A small network was trained on invented records. Each row is its activation on one of them, seen along a few directions.
Records have a field called Y. Each example row is followed by its value.
The word none means that the record has no Y.
The largest differences between rows may come from other fields.
Strong random noise was added to every row along 2 fixed directions; ignore it. To show where, here is one row again and again, with new noise each time:
[-275 -170  585 -471   -3 -535 -105  168 -167 -119 -141   73   95  549
 -598   91  268 -229 -159  -38 -485  -61  613]
[ -55   24  133    2  141  103 -191 -128 -197  106   -5  -10  370  161
  519 -202 -522  -42   13   28 -113  -89 -105]
[-160  236 -199  182  333   74   67 -187  -73  -13    0  -60  379 -217
  361 -399 -272  113  194 -106  152   25 -490]
[ -83   54   93   14  169   71 -141 -125 -174   75  -10  -15  360  110
  444 -224 -444  -22   38    2  -82  -68 -143]

[-107  -96   73 -325   28 -192   32  208  147  -47 -113  128 -304   33
   77  491   91   26  -42  177 -190 -177  126]
y13
[ -72 -135  -41 -167   72 -150   77  194  -62 -290  -59   90   72  -67
  -33   72  423 -197   46 -202  -94  -51  178]
none
[ 184  170  211  336  -69  230 -619 -215 -482  332  169 -401  -25  639
  130 -332 -753   90   92  -33  169 -267  -87]
y5
[ 202  217 -496  355   48  345   53 -279   -7  190   15  -88  207  -37
  679  -64 -638   28 -140   91   89 -135 -329]
y3
[ -46 -178  107  -56   -6  -53   26 -174  187  114  -18 -104  -55    5
 -193  111   52 -176 -184 -136  -55    2  175]
y3
[-102  277  -70  322   38  122 -189  -82 -195  296  129 -244  139   -8
  392 -481 -480  170    0 -302  314 -136 -371]
y14
[-207  -81  341  202  191 -124 -254  -65 -247  -50   64 -153   12  507
 -374 -340  -88 -127   51   54 -124  140  -39]
y11
[  14  -47  291 -226   14   90  -33  -15  -41   53 -122   35  399  116
  166  -69 -255  -23   34   98 -220 -123   20]
y1
[ 174  -56   10 -125  133  -10 -110 -105  -29   53   20   88  -35  -14
   14  396 -295   43  -69    7  -93  -85   44]
y13
[  84   52 -124 -149   90  167   58 -158  138   24  -54  110 -121   13
 -305  -32    8    1 -177 -154 -289  150   32]
y6
[-169  284 -100  -50  105  195  225  -41 -101   -2  -65  152  174 -302
  208   58  104   37   15 -108  -18  102 -327]
y2
[  99  -22  458   45  -90   68 -322    9 -394 -164   -5 -157   25  157
   29   79 -302  -70 -277  201 -258 -121  322]
y15
[  12  -72 -247   72 -189    6  104   63   31   69   36   64   62 -128
  348 -124 -175   59  -51  193  174  375 -168]
y8
[-233   53 -247   82   50  193  -81   -3   81  147 -204   17    9   79
 -238 -141  -31  263  -83 -236   17  -24 -200]
y6
[ 150 -394   26   45 -298   45 -306 -115 -246  172   -5   51   86  106
  411  -64 -455  -78 -237  317  -93   47  124]
y4
[ -30   26 -189   87  213   18  131 -114  257   60   51   26 -105 -193
  550  230  -76   87   -9  123  119 -248 -291]
y10
[-107    9  313   70   -4   10 -207  -71 -115  -41 -113 -360   39  380
 -358 -238 -206 -129  197   69 -132 -123  -28]
y1
[ 127  -29  355 -106 -139  -28 -380  -76 -427  326   83  -50  173  526
   42  -72 -355  169  -44  -68   24 -296  254]
y5
[ 241  -57   20 -276   50 -125  -75    6  209   93  -12   77  -84   13
   -4  -84    4  213  121  179   45 -190  -97]
y9
[-314  361 -298  330  480 -226  146   -1   -7  -39 -153 -162  168 -254
 -331 -611  122  199  281 -401  252  133 -604]
y11
[ 173  219 -232  496   24  105  119   11 -272   15   37  -73  115 -540
  212 -165 -234  167  -68   93  109  -83 -306]
y15
[  33  176 -164  399  111  -79    2  -27 -329  244  252  -70   42  291
  -29 -299 -287  160   -8  -20  128   17  -95]
y14
[ 176  154   44  372   88   99 -374 -190 -130   82   24 -104   19  231
  338   21 -451   -8  -92   -3  151  -42 -415]
y10
[ -67  401 -207   95   28  147  210  118  -24   53  -89 -265  125 -232
  292  -29   69  127  102 -238  125   24 -203]
y12
[ 182   90 -273  -32  -67  231  -21 -269  178   60   93  -36  228 -380
  677  -34 -488  154   25   90  178  257  -92]
y8
[  23   26  -19 -277    7 -259  264   67  235 -250  127  199 -159 -110
  -42  435  446    8 -151   24 -292  -81   -1]
y10
[  92  -52   72 -404 -147 -501  149  251   97 -123   16  112 -124  150
 -849  -98  306  -12  -18   48  -16   87   19]
y9
[-134 -299 -192 -241  -17  -34 -119  135   36 -195   92   53 -147 -142
  277  129    2  173 -113  218 -224   47  157]
y4
[-189   97  -23  127   89 -220  256   12   21 -184  -57 -283 -175 -726
 -654  -93  431   79  148 -242  124   81  -58]
y15
[ 344 -436  398   69 -173  -36  -88  234 -215  259 -270  -69 -155  553
  -79   28 -290  -63 -317  124 -146  -99  385]
y7
[  19  -15   54   87   34  138 -218 -101 -373  317  170  -70  144  150
  245 -326 -193  155  133 -166  252    9 -327]
y5
[ -10 -241  208  -62   94 -161  173  280   27 -104 -235 -160  -53  261
 -349  123  291  203 -155 -150   19  -71  239]
y7
[-106  101  203  306  -70 -106 -164   34    0 -131  -81   25 -163  283
 -486  -78  117   58  156 -147  280  105  -43]
none
[  17   59 -143  -93   40  -87  237   40  259 -332  159  180  -22 -327
 -263   48  182  -29   99 -229   -6  133   25]
none
[   8 -365  268 -247 -365  319 -198   15   35  159   83  -48  240  502
  580  381 -396 -176 -467  107 -418 -296  397]
y3
[  12  216 -169   78  -75  102  407   24  -71  -58   91   -1  214  -66
   16  109   -1  150   58  188  -56  165   63]
y12
[ -63  193 -590  266  199  -61  143 -151  270 -187   30   -6   -1 -722
  229 -264  168  457  135   63  233   52 -476]
y4
[ 118  174   89   95  112  282 -219 -188 -209  330  -61   31   23  -56
  384  194 -522  -94   30    0 -143   31    5]
y2
[-172   88  102  397  336 -141   26 -132 -132  -91 -116 -195   73  116
 -726 -463  279  123  439  -59  200  314 -494]
y1
[-264  212   -1  293  106 -281  257    2   74   39   42   75  215  -63
 -336 -365 -139   62   91   95  174  107 -219]
y11
[ 151  -58  132 -124   77 -123  288   61  235 -140 -201   12 -264 -116
 -130  -75  276  249  -97   34    9 -121  115]
y7
[  -4  -71  272   58 -211  221  -87 -171 -423  395  -66  198  -71   48
  293  -10 -345 -205 -115  206   42   19  -48]
y2
[ 116   80  106  -43  -92 -174 -303  -14  -69 -134  -66 -107  -24  335
  -84    1   80  -28 -122   79 -118  310  165]
y8
[ 116  223  -63  298  149  328 -402 -396 -181  147 -131  -91   93   75
  710  -56 -881  144   98  187  442  -60 -522]
y13
[  27  172    9 -203  -14  218  223   98  -97  -54   13  -33  263   45
  313  185   -4  127  -58  -11 -161   59  150]
y12
[ 187 -176  117 -149 -168   57 -268  -63 -258  228 -212  181 -108  538
 -147   69 -290 -198 -329  125 -426   24  316]
y6
[-107  -85  305   -2  -66   15 -149  -34 -278  231  210  -11  131  292
  235 -283 -202    4 -178 -122   61   18    6]
y14
[ 288   45  -33 -362 -144  -57 -150  -94  -32   31  -33  -51  200   43
  162  -99   -5  -25   50 -123  -10  -89 -211]
y9

Here are new rows. What is Y for each?
[ -10  375 -133   84   82  226  251   51  185   73   -7    4  -29 -396
  402 -117  -93  292  150   55  109   88 -226]
y12
[ 106 -253   33  -75  103   94  287  117  -33 -132 -108  -61   -1  -50
  -50 -123  298  213 -128 -161  133   82 -135]
y7
[  13  115  140   52  192  -86  -68   -3 -128  122 -275  -85  313  100
  -60 -154 -143   87  240 -100  -21  -75 -164]
y1
[ 201 -139 -277  229   27  222   39 -210 -194  168  102   36  100  -52
  744  162 -417 -140  -48  158  109  -31 -454]
y10
[ -21 -273  187  -18   14  -14 -158  -56 -354  183   80   -9  169  492
  332  -37 -559 -315  -42  311 -309  -96  242]
y11
[ 230 -314  346 -525 -262  461 -498   46  -76  116   32  194   92  406
  539  437 -227 -476 -314  536 -231 -233  638]
none
[ 209 -395  447 -261  -34  187 -279  108 -171  231   73  -24  127  318
  239  162 -578 -216   57  188 -422  -12  276]
y1
[ 264 -130  321  -65   34  147 -325  -10  -82  254  -10  -94  235  211
  175  102 -696  -72   93  148 -358 -164  223]
y1
[ 212  210 -156 -181   19 -242  -31   43   81   23 -111 -107   73  -51
 -275 -282  292   62   93 -342  106  -22 -378]
y9
[  54  -60 -330 -112  -51  657   10 -204  154  119   56  152  -74 -168
  713  -62 -427  205  -90  203 -169 -155 -253]
y6
[  80  117  115  130   45 -121 -192   71  -41 -256 -100   25 -103  246
 -375 -103  102  -67    6 -124   43   -8   99]
none
[-320  -49  229  106  137 -373   67 -100  -16  171  172 -164 -130  136
 -698 -228  242  -27   86 -272  147  188  175]
y14
[-131  178 -190   33  104   97  108 -176  136   58 -282   96   52   12
 -350 -257  225  225 -123 -232   24   11 -203]
y6
[  29  262 -173 -137   78  255  296   -3   93  -78   41    1   42 -219
  450  116  -28  230  123  164 -164   34   60]
y12
[  39   92 -191  120    9 -157   37  -14  -50   92 -225   91 -154  170
 -705 -116  235    9 -166  -86 -185  104  -26]
y6
[-300  390 -113  -31   66 -209  552  313  349 -142  -58  -72 -288 -495
 -431  -83  668  258  216 -144  147  200 -163]
y12
